Each row below holds a small network's activations on one input, seen along a few directions.
In each table, some parts of the input vary, and every possible input appears once, in random order.
Descriptions start from the smaller parts, as in this example, which fits no table here: ring(5) and (point or line(11) or (values(3) and line(6))).
Shared parts are said once, and a part with two or three values counts as separate values.

A family of inputs:
x1: [-22   0  12   2 -42   5  17   2  -9 -28  10  21 -31  15  12  -4   1  13
  16  -4]
x2: [  9  17 -11   8  -7 -13   9 -32 -14 -50   0 -13  -9  19   7   1  14  16
  -7 -20]
x3: [ 14   1  29 -11  -2  27  -1  32  15  31 -17  17 -34  -4 -15   0 -13 -18
 -11  -7]
x4: [ -2  -3 -15   6 -29 -21  -1 -17   1 -29  -3 -34  37  -1  20 -12  19  10
  21  -2]
x5: [-30  -3  -1  22 -18 -19  -6 -11   8 -11   0 -18  30  -6  13 -34  28  24
  31  18]
x6: [ 18  -1 -24   0   9 -20  11 -20 -28   5  56  -4  -7  42  18   1   6  10
  13 -43]
x7: [ 11  -4   5 -18  26  12 -18   1  26  30  -9 -10  28 -29  -6  -4   0 -10
 -10  26]
x8: [-10   7  11  -5 -48  -5  13   5  -4 -29   8  17 -29  24   9   5   3   6
   1 -18]
x9: [  5   2 -15  10 -29 -28  -7  -6   6 -46  -1 -24  54   1  34 -10  16   4
  -6 -34]
x10: [ 13   2   7 -30  21  13 -18  20  22  38 -17 -31  18 -21  -3 -14   2  -2
  -2  14]
x11: [-25  -9  -2  -3   5  19   9  11   2  25   0  36 -25  -5  -9  23 -22 -26
  15  24]
x12: [ 19 -22 -18   2 -15 -16 -12 -13 -22  15  59 -16  50  20  36 -14  -5  -3
  36 -32]
x13: [ 15  -6  25 -18  -1  27   2  44  14  30 -18   8 -38  -2  -1  -3 -14 -17
 -13  -5]
x14: [  9 -11  -7  -4 -35   3  17  17 -24  12  55  33 -20  46  25   1   1  -8
  24 -40]
x15: [-14  13  -3  12   1 -14  11 -27 -17 -36   0 -12 -10  12   1 -12  15  30
  10  -4]
x16: [  9   3  -3   6  40  -7  -6   2  -6  23 -14   1 -12 -27 -28  17 -11  -1
 -21  13]
x17: [ 11 -11  27  -6   3  18  -2  23   7  23 -19  30 -28  -3 -13  14 -14 -26
 -11   8]
x18: [ 13  -1   9  -2  43  14  -6  -2  11  18  -9   0 -13 -14 -20   7  -8   0
 -33  10]
x19: [ -1  -4 -12   1 -30 -11  -5 -26  -3 -40   9 -28  47   2  23 -12  10   3
   6  -9]
x20: [ 21   2  15  -4  36  19   1   8  11  26 -17 -11 -11 -12 -16   1 -16   8
 -28   5]
x21: [-10 -10   2  -1   4   9  -3  16  -5  27  -6  38 -30  -7  -9  29 -15 -32
 -10  22]
x22: [ 12  28  -8  16  -5 -28   2 -14  -9 -54 -11  -6   1  22  19  -2  18  17
 -19 -43]
x23: [  2   1 -20   0  25   5 -13  -6  10  33  -3   1  32 -36 -17  -2  -2 -16
   2  37]
x24: [  6   7  14   0 -44  -7  16  13 -14 -48  -4  23 -14  21  30  12  10   1
  -4 -40]
x25: [  2   1  -4  -9  24  -4 -25   7  14  32  -8  -9  38 -33 -26   6   4 -17
  -6  23]
x26: [-29  -7  16  17 -39   2   9  16  -3 -19   3  22 -28  26   1  -4   0  20
  26  11]
x27: [  3  -6  23   1   9  11   0  24  -1  15  -8  30 -26 -12 -19  22 -13 -32
 -11  12]
x28: [-18  -2 -24   0  43   9   7 -14  -2  24  -3   1  -2  -8 -28  23 -12  -3
  -5  24]
x29: [ -7   4   7  -8 -51   3  16  -1 -11 -39   7  16 -27  20  14   8   2   0
   4 -19]
x30: [ 20  -4   4 -19  22  11  -7  15  22  33 -19 -16  29 -31  -8 -25  -9  -7
  -7  18]
x31: [ -2  17  -7  11  -4 -15   7 -25 -10 -45  -3 -17  -4  23   0   2   5  20
  -5 -15]
x32: [ -1   0 -22   6  41   2   0 -10  -6  24  -6   8 -13 -20 -22  18  -5  -4
 -23  24]
x33: [ 24  -4  12 -12  37  16  -9  17  12  27 -14 -18 -19  -4 -12   2 -13   8
 -32  -2]
x34: [-23   5   6  27   5 -20  -5 -15  -2 -28  -1  -6 -16  19  -9 -13  11  34
  11  11]
x35: [-14   3 -20   0  27  15  -3 -14  15  31   2  -4  34 -35 -17  -2  -2 -18
  24  33]
x36: [-27  -5 -10   4 -25 -12  -2 -22  -8 -20   0 -27  48  -2  16 -23   9  16
  23   5]
What is each input in this table made of?
> values(3) and (point or line(5) or line(6))
The inputs of x7 and x18 match in every part but the values(3) part. If x9 is changed in the same way as x7 into x18, which row does it become?
> x22
Which other rows agree with x14 in the values(3) part? List them by row number.
> x1, x3, x8, x11, x13, x17, x21, x24, x26, x27, x29
Which other rows does x2 become when the line(5) part takes its other values? List them by row number.
> x15, x22, x31, x34

A family of inputs:
x37: [ -3   1   7  -1   2   7   2   5   0   0  -4  14 -18   2  -7   9  -5  -3
  -8   4]
x38: [  1   4  -1  -3  14   1  -6  -4   7   5 -11  -8   8 -15  -9   0   0  -1
  -7  12]
x39: [  1   1  16  -4 -11   9   8  13  -4  -8  -5  19 -34  14  -3   9  -6  -3
 -11  -7]
x40: [  5  -7  -8  -8  10   1  -7   0   3  23   4  -7  21 -12  -1  -1  -2 -12
   5   7]
x41: [ -2   9  -8  15 -23 -25   6 -21 -13 -51   9 -12   6  22  19 -11  16  23
   7 -24]
x42: [  1  -3  -5  -4  13   1 -11   0  13  18  -6 -15  24 -18  -4  -8   1  -2
   3  13]
x43: [  7   7  -4   4  23  -5  -7  -9   9   3 -12 -18  11 -15  -7  -6   2   9
 -13   6]
x44: [  3   5  14   1  -6   9   9  11  -4 -10  -8  15 -37  15  -4   9  -6   1
 -18 -14]
x45: [  9  -6  -9  -8  15  -1 -10  -1   6  23   4 -15  29 -15   0  -7   0  -6
   4   7]
x46: [  7  -7   9  -5 -13  10   8  19  -7  12  11  22 -20  14   3   8  -9 -12
   5 -11]
x47: [  2  -5   1  -6   1   9   3  11  -2  18   8  14  -5   4   1   6  -8 -12
   6  -1]
x48: [  0   4   5   4   8   5   4   4   0  -5  -8  10 -22   6  -8  10  -6   1
 -14  -2]
x49: [ -5   2   2   0  11   4  -2   0   2   7  -9   2  -7  -8 -12   2  -2   0
  -7  12]
x50: [ -2  -4 -14   7 -35 -16   7 -15 -17 -30  26 -10  22  21  31 -11  13  10
  27 -26]
x51: [ -6   7  -5  13 -30 -21   7 -19 -12 -47   8 -10  10  20  19  -8  18  20
  14 -18]
x52: [  4   6  -3   3  20  -2  -5  -9   6   2 -11 -11   2 -10 -11  -1   0   5
 -12   7]
x53: [ -2   6   1   1  17   1   0  -4   2   1  -8  -1 -10  -6 -11   5  -2   4
 -15   5]
x54: [  1  -6  -5  -5   7   6  -1   5   0  23   7   2   6  -7  -1   2  -5 -11
   6   7]
x55: [ -6  -4   7  -1  -3   9   1  12   1  10   0  16 -10   0  -3   8  -6 -10
   3   6]
x56: [ -7  -4   0  -4   5   7  -2   5   5  17  -2   3   1 -10  -5   1  -3  -7
   4  13]
x57: [ -3  -3  -3  -3   8   4  -8   1   9  15  -5  -6  16 -15  -7  -2  -1  -7
   5  14]
x58: [  5   4  -3  -2  18  -2  -9  -5  11   8 -12 -17  15 -19  -6  -8   2   6
  -8  12]
x59: [ -1  -6  15  -4 -16  11   7  17  -2   4   5  23 -26  13  -1   9  -7  -9
   1  -4]
x60: [ -8   1  -8  12 -36 -23   5 -16 -13 -38  17  -8  17  19  27 -13  16  15
  24 -18]
What is each input in this table made of?
> line(4) and (point or line(5))
The inputs of x38 and x40 match in every part but the line(4) part. If x37 is changed in the same way as x38 into x40, which row does it become?
> x47
Which other rows does x56 become when the line(5) part takes its other values? List them by row number.
> x42, x55, x57, x59
Which other rows does x52 become when the line(5) part takes its other values? List them by row number.
> x43, x44, x48, x53

A family of inputs:
x61: [  0  10  14  -4  14  15   7   4   3   3 -15  13 -30   0 -22  13  -5  -6
 -12   6]
x62: [-10  -5 -11  -1   1   2  -1  -3  -6  23   6 -13  15 -16   6   1   3  -4
  15   5]
x63: [ -6  12   1  12 -26 -13   8 -23 -12 -50  15   9 -13  31  16  -4  15  17
  10 -17]
x64: [  0  -7   1 -17  -3  11   1   8  -4  21   4  11  -8  -3  -6  10  -8 -14
   3  12]
x65: [ -4   1   3   6  18  -2  -4  -6  -2   6  -8   2  -5  -3 -22   8   1   2
   0  17]
x66: [  0   1  -3   2  11  -3  -6  -2  11   8   7 -11   9 -10  -2 -16   3   3
  10   6]
x67: [ -3   3  -1  15 -45 -16  11  -4 -12 -48  14   8  -3  26  20  -9  13  12
  12 -26]
x68: [ 11  -1  19  -4   2  20   0  17   8  11  -5   9 -31   3 -10   2 -15  -2
  -8   4]
x69: [-17  -8  -8  -3   2   6  -1   5  -4  24   9   1   7  -4   0   7  -5 -17
   8  11]
x70: [  1  -4  19   0  -2  18  -4  19   7   6 -16  16 -20  -6  -7  10  -8 -12
 -16   2]
x71: [ -5  -3 -11  10 -42  -9  22  -8 -22 -39  21   5  -3  26  32  -2   7   9
  23 -21]
x72: [  0   1  -4   4   3 -10 -10   7   7   5 -11  -4  17 -19   3  -2   5   6
   4  12]
x73: [ -8  -2  -8  -3  -5   3  -3 -15   2  -1   5 -22  30 -14   9  -7   7  -6
   8   0]
x74: [-11  -8   4   8   3  -1 -12  11   4  12  -9   6   8 -10  -2   2  -2  -6
  -3  11]
x75: [  2  -3  11  -9   6   7  -1   8   6  16   3   8 -18  -1  -9  -7  -7  -9
  -9   5]
x76: [ -1  -2  12  -6  -2   3   0  13   6   9 -11  17  -4  -9  -4   3  -5  -9
 -16  10]
x77: [  2   8   4  -4  13   3   3  -1  -3   5 -12  11 -21  -5 -25   8  -4  -3
 -14  13]
x78: [  4   3  -5  -3   1  -4  -5  -9  13  -8  -4 -22  23  -5   5 -22   3  17
   5   5]
x79: [ -3   8  -9   4  21  -7   0 -11   0   2 -11  -9   4 -14 -10   1   8  12
   3  14]
x80: [ 17  -1  10  -8  16  16   4  13   6  15  -5  14 -17   5  -8  15 -14  -8
 -15  -8]
x81: [ -1   0   4  13 -43 -12  12  -2 -18 -42  19   0  -7  33  17 -13  10  23
  17 -26]
x82: [ -2   1 -10   7  10  -9  -2 -23   3 -13 -14 -25  14 -12  -3  -4   8  16
 -10   8]
x83: [  2  -5  -6   1  19  -1  -7   4  -3  24   5  -2   6   0  -5   9  -3 -12
  -5  -5]
x84: [ 10   3 -13  -5  13  -6 -10 -12   2  -4  -5 -20  31  -5   8 -10   4   8
  -9 -10]
x85: [  3   3  -3  -1  -6 -13  -7  -4   9  -8 -17 -23  29 -13   7  -7   9   3
   1   5]
x86: [ -1  -8   6 -16   1  22   6  15   7  13   2  16 -18  -1  -6  15 -14 -13
   0   7]
x87: [  9   5 -15   1  22  -5  -7  -1   0  12   5 -10  17 -10   7   0  -3   3
  -3  -4]
x88: [ -2  -4   8  -1   9   1  -5   4   7  18   6   2   1   2 -10  -7   1  -1
   9  11]
x89: [  3   1  -6   7 -25 -18   9 -11 -17 -41  20   6  -4  35  28  -4   6   4
  10 -37]
x90: [ 10   0  -2  -8  14   3   3   6   0  23   1   6  -9  -1  -5  10  -9 -16
 -19  -7]
What is each input in this table made of?
> values(5) and (point or line(5))
The inputs of x81 and x63 match in every part but the values(5) part. If x88 is changed in the same way as x81 into x63, which row does it become?
> x65
